Each row below holds a small network's activations on one input, seen along a few directions.
In each table, some parts of the input vary, and every possible input appears once, in random order.
A made-up example of a description, with smaller parts first: line(6) and (point or ring(9) or (values(2) and ring(5))).
Shared parts are said once, and a part with two or three values counts as separate values.

Table:
r1: [ 3.42  5.18  2.70  1.80  2.10  1.88 -5.12 -3.45  5.32  6.78  3.07]
r2: [-6.77 -3.80  1.91  3.08 -3.66  0.87  0.00  6.68 -1.01 -4.28 -5.51]
r3: [-4.16 -6.84 -0.99  1.35 -4.03 -3.36  4.03  4.27 -5.27 -3.41 -3.04]
r4: [ 5.97  3.50 -0.55  0.13  4.17  0.01 -3.39 -5.23  4.01  4.13  4.32]
r5: [ 5.87  1.32 -4.32 -0.68  2.25 -0.70 -1.31 -6.34  2.67  6.72  4.35]
r6: [ 5.63  4.15 -1.14 -3.89  3.19 -0.33 -2.25 -3.85  0.60  5.41  5.81]
r7: [-2.84 -4.83 -3.34 -2.12 -0.74 -0.50  4.53  5.62 -2.94 -7.00 -4.37]
r8: [-3.36 -2.77  2.34 -2.96  0.83 -3.17  7.16  5.10 -5.15 -5.99 -2.98]
r9: [-6.57 -3.42  2.68  3.94 -7.42  4.14  0.36  2.43 -2.46 -6.33 -5.81]
r10: [-4.55 -6.01  1.59  1.62 -0.78 -1.86  2.02  5.18 -3.12 -5.11 -3.21]
r11: [ 4.69  6.26 -0.13 -5.15  5.26 -1.21  1.41 -4.25  2.81  5.47  6.78]
r12: [ 2.67  7.25 -0.74  2.87 -1.16  4.24 -7.44 -6.15  4.55  3.62  0.60]
What do these inputs look like to the network? -> values(2) and line(6)
The inputs of r9 and r2 match in every part but the line(6) part. If r12 is changed in the same way as r9 into r2, which row does it become? -> r1
Change only the values(2) part in r10. List by row number the other rows that result. -> r4

Table:
r13: [ 0.94 -0.28  0.18  0.31  4.41 -5.07  3.52  4.44 -2.12 -0.11  0.12]
r14: [ 2.35 -0.80  0.18 -2.97 -0.29 -3.31  4.56  0.67 -3.99 -1.36 -0.64]
r15: [-3.93  3.64  2.48 -1.12  4.17  0.41 -0.70  1.65  3.31  1.13 -1.80]
r16: [-3.56  2.88  0.32 -2.54  0.25  2.65  1.27 -3.07  1.61 -2.02  0.17]
r17: [-3.47  3.99  0.51 -1.81  1.44  1.07 -0.14 -0.13  3.35 -0.81 -0.71]
r18: [-1.90 -3.25 -0.46  5.35 -1.28  0.55 -2.66  0.77 -0.24 -3.23 -3.77]
r19: [-2.30 -3.62 -0.25  6.02  1.75  1.62 -2.88  4.70  1.71 -2.23 -1.09]
r20: [ 9.19  0.97 -3.78 -0.74  2.05  0.11 -2.66 -6.21  4.00  6.86  4.15]
r21: [ 0.72 -0.70 -1.35 -1.58  2.27 -5.27  2.80  1.95 -3.29 -1.03 -0.37]
r22: [ 5.21  3.95  2.80  2.08  3.15  1.29 -7.13 -7.11  2.23  5.90  7.92]
r23: [-2.23  3.15  1.70 -4.33 -4.02  3.00  2.25 -0.32  1.61  0.02  0.13]
r24: [-0.82 -3.98 -1.05  2.00 -7.04  3.29 -1.40  1.27 -2.41 -1.40 -2.20]
r25: [-1.32 -4.30 -0.49  2.61 -3.25  2.83 -2.02  0.07 -0.88 -3.02 -2.88]
r26: [ 1.12 -1.67 -0.78 -3.29 -3.63 -3.17  5.21  1.31 -4.89  1.30  0.97]
What do these inputs look like to the network? -> values(2) or (values(3) and line(4))
Change only the values(3) part in r14. List by row number the other rows that result. -> r16, r25

Table:
r27: [ 2.29  3.31 -1.40 -3.64  3.37  0.60  1.69 -2.22  2.60  1.37  1.85]
r28: [-4.59 -1.23  1.89 -1.06  0.73 -2.97  4.42  2.47 -2.52 -1.95 -0.79]
r29: [-2.23 -2.22  1.47 -0.77 -1.17 -2.67  2.87  2.94 -3.76 -3.46 -0.56]
r30: [-1.50 -3.44 -0.51  4.03 -4.95  3.11 -2.76 -0.33 -2.70 -2.35 -3.86]
r31: [ 4.07 -3.01 -1.49  3.89  6.60 -1.15 -3.11  3.98  3.27  0.36 -1.76]
r32: [ 0.86 -5.41 -4.29  0.63 -3.00  0.16  2.92  1.15 -2.46 -1.65 -2.81]
r33: [-6.52  2.67  2.44  0.65 -0.42  3.97 -0.46  2.38  0.90 -2.68 -3.72]
r34: [-1.42 -4.67  0.59  0.89 -2.67 -2.88  3.56  2.50 -3.51 -1.84  0.57]
r35: [-1.29  4.74  1.84 -0.42  0.81  2.78 -3.60 -4.52  2.94  1.95  1.27]
r36: [ 3.60  2.17 -3.16 -2.79  1.15  0.42  0.47 -2.08  1.14  2.09  2.06]
r37: [-4.45 -0.41  0.59  1.27 -3.04  3.67 -2.70  0.81 -0.79 -3.22 -2.90]
r38: [-4.76  0.55  3.24 -2.40  2.07 -3.00  3.58  3.91 -1.87 -2.79 -1.61]
r39: [-3.19 -1.58 -0.21  3.92 -4.24  3.44 -2.23  0.61 -1.61 -2.94 -2.38]
r40: [ 0.89  3.60  0.90  0.36 -0.99  4.21 -4.38 -3.46  1.45  2.04  2.04]
r41: [ 6.35 -1.24 -3.60 -1.22 -1.71 -0.74 -0.58 -3.12  0.46  2.74  1.35]
r42: [-0.49 -3.97 -3.78  0.46 -2.61  0.04  3.95  2.27 -0.28 -2.23 -1.84]
r43: [ 1.32  5.16 -1.11 -4.47  3.61  1.00  2.11 -0.47  3.13  2.21  1.28]
r44: [ 0.38 -5.24  0.37  1.01 -3.24 -3.20  1.30  1.82 -5.57 -2.16 -1.26]
r45: [-2.01 -2.37 -3.38 -1.55 -0.59  0.92  3.59  2.62 -1.02 -2.65 -1.54]
r46: [-0.30  4.58  2.87 -3.91  2.80 -3.97  1.39 -0.84  1.10  3.29  2.71]
r47: [-3.00 -0.17 -2.09 -1.95  0.97 -0.18  3.50  2.48  0.10 -3.65 -3.60]
r48: [ 1.47  1.65 -0.10  1.77 -3.08  2.13 -4.94 -4.52  2.31  2.69  1.80]
r49: [-4.15  0.14 -1.33 -3.25  1.90  0.52  5.00  3.39  1.17 -2.49 -2.88]
r50: [-1.61  6.38  2.44 -1.03  1.04  3.34 -2.67 -2.62  3.92  2.47  0.88]
r51: [ 0.96  2.98  2.71 -2.85  2.41 -4.10  1.05 -2.33  0.64  1.88  3.32]
r52: [ 4.01  0.17  0.20  2.95 -3.06  3.72 -4.16 -4.56  0.36  2.51  1.36]
r53: [ 5.48 -1.75  0.50 -0.63 -2.12 -3.70 -0.65 -2.76 -2.48  2.78  3.99]
r54: [ 2.64  1.52  1.49 -2.72  0.83 -3.15  0.18 -1.99 -0.76  2.18  4.96]
r55: [ 1.35 -0.82  1.77  7.71  4.87  1.79 -7.08  2.14  2.89  1.00 -2.08]
r56: [ 4.72  0.24 -3.51 -1.07 -0.49 -0.46  0.34 -2.61  1.28  2.48  1.83]
r57: [-6.14  0.47  1.58  1.68 -1.28  3.88 -0.17  0.86  0.60 -2.50 -2.67]
r58: [ 4.21 -0.33  1.06 -0.48 -0.93 -3.16  0.58 -2.01 -1.19  2.54  4.58]
r59: [ 3.05 -2.46  2.01  4.99  6.41 -4.41 -3.00  4.11  0.28  1.98  0.40]
What do these inputs look like to the network? -> values(3) and (point or (values(2) and line(5)))
The inputs of r42 and r39 match in every part but the values(3) part. If r56 is changed in the same way as r42 into r39, which row does it become? -> r48
Change only the values(2) part in r46. List by row number the other rows that result. -> r38
Change only the values(3) part in r30. List by row number the other rows that result. -> r32, r44
Change only the values(3) part in r45. List by row number the other rows that result. -> r29, r37
Change only the values(2) part in r54. List by row number the other rows that result. -> r29

Table:
r60: [-0.87  5.48 -2.45 -3.21  1.44  2.15  0.30  0.20  1.48 -0.47 -1.22]
r61: [-1.53 -2.87  2.74  2.44 -6.00  0.54 -1.35  0.21 -3.95 -1.99 -0.42]
r62: [-2.55 -4.03  4.70  2.97  0.25 -1.29 -2.46  4.67  0.14 -1.37  0.52]
r63: [ 3.43 -0.75 -0.08  1.69 -2.58  3.60 -2.92 -6.24  0.51  4.00  2.84]
r64: [-7.09  1.82  3.99 -0.81 -0.50  2.28 -0.63  2.08 -3.31  0.10 -1.80]
r65: [ 3.69  1.69 -0.12  4.51  4.49 -1.15 -4.04 -2.39  2.96  4.39  1.73]
r66: [-0.33 -3.97 -4.03  1.12 -3.49  0.40  3.95 -0.04 -2.87 -3.40 -2.49]
r67: [-4.32  1.27 -0.93 -1.42  0.56  0.14  5.38  0.78  0.55 -4.00 -3.93]
r68: [-0.58  5.91  0.94 -1.06  2.48  1.16 -2.96 -5.49  2.73  1.65  0.39]
r69: [ 3.92 -0.52 -2.85  0.18 -3.52  2.95  0.31 -0.33  0.15 -1.75  1.77]
r70: [-0.93 -4.23 -2.18  1.49  1.18 -2.79  2.24  5.94  2.36 -1.69 -2.08]
r71: [ 4.27  1.30  2.52 -7.18  1.88 -8.74  4.98 -2.48 -2.57  3.16  4.75]
r72: [ 2.89 -1.11 -2.25 -0.70  3.83  0.74 -2.79  3.09  1.82  1.36 -0.05]
What do these inputs look like to the network? -> point or (values(3) and line(4))
Change only the values(3) part in r62. List by row number the other rows that result. -> r61, r64
